A small network was shown many inputs. Here are its activations along a few directions, one row for each input.
In each table, some parts of the input vary, and every possible input appears once, in random order.
A made-up example of a description, with smaller parts first: one of 4 places along a line, together with either a single point or one of 9 places along a line or (one of 3 separate values, together with one of 8 places around a ring).
Shared parts are said once, and a part with two or three values counts as separate values.

Table:
R1: [-12   1  11  32  17  13  22  43   3  32   6 -20   3]
R2: [ 11 -31 -24  -6 -18  33  18 -13 -23  23 -18 -16  21]
R3: [-13  36  21 -22  -8   4 -18 -13  -2  18  -6   3 -15]
R4: [ 16 -29 -11  21   1 -16   1  -7  -2 -30  38   3  17]
R5: [ -8  34  25  -7   6 -26 -22   5  16 -28  19   8 -23]
R6: [ -9  46  15 -26   0 -17 -15  -5  -1  -6   2  14 -11]
R7: [-20  16   2 -27   8  36   1   4  12  25 -51  -8 -30]
R8: [ -5  25  25  15  14 -54 -21  24  34 -44  14  20 -21]
R9: [ 19 -39 -10  43   8 -44   4  11  16 -45  34  16  17]
R10: [-17  33  11 -32 -14  26  -5  -3  -4  24 -36  -9 -18]
R11: [  8 -48 -31   0   4  41  24  -7  -8  23 -33 -16   8]
R12: [ 13 -27 -14   5 -12  13   4 -23 -20  17  12  -4  24]
R13: [ 17 -17 -21   2  -5  -8   7 -16 -20  -7  20   8  28]
What do these inputs look like to the network? -> either a single point or (one of 2 separate values, together with one of 6 places along a line)
Change only the choice among 2 separate values in R11. List by row number the other rows that result. -> R7

Table:
R14: [ 13 -13   3  22  -1 -42 -12  -1  12 -42  31  16   7]
R15: [  7 -28 -19  -4  -7  36  15 -18 -22  35  -9 -13  18]
R16: [  8 -27 -28 -11  -5  30  17 -15 -16  21 -27  -7  13]
R17: [ 12  -9   1  17   6 -34  -8   1   8 -42  38  10   6]
R18: [ 12  -7   4  24   7 -37  -9  -1   5 -28  43  15  12]
R19: [  7 -29 -23  -9  -8  39  16 -16 -20  21 -14 -17  12]
R20: [  8 -33 -21  -5 -14  31  12 -19 -15  21 -23 -12  12]
R21: [-17  45  20 -20  -6   2 -10   4  -4  15  -9  -1 -13]
R22: [-14  33  19 -23  -8  -1 -18  -5  10   2 -20   4 -24]
R23: [ 13  -1   3  25   0 -40  -4   7   0 -28  43  12  17]
R24: [-22  32  24  -4  15   5  -4  29  21  14 -24  -8 -31]
R25: [-14  39  12 -29   2  -2 -13  -1   9   1 -24   9 -24]
R26: [ 12  -8  -3  15   8 -42  -7   2  11 -42  26  20   7]
R27: [  2 -14   8  40  18 -33   6  31  22 -29  27   5  -2]
R28: [-16  39  20 -21   1   5 -15  -5   2  15  -8   3 -19]
R29: [ -3 -32 -18  15   6  40  26  16  -2  33 -25 -21   7]
R30: [-15  37  17 -27   0   8 -14  -2   5   1 -13  -1 -24]
R31: [  7 -22 -19  -4 -14  35  21  -9 -27  35 -11 -16  25]
What do these inputs look like to the network? -> one of 3 separate values, together with either a single point or one of 5 places along a line
Changing only the choice among 3 separate values turns R26 into R25. The same change can be made to R14. Which row results? -> R22
Change only the choice among 3 separate values in R18. List by row number the other rows that result. -> R15, R28
Change only the choice among 3 separate values in R24. List by row number the other rows that result. -> R27, R29
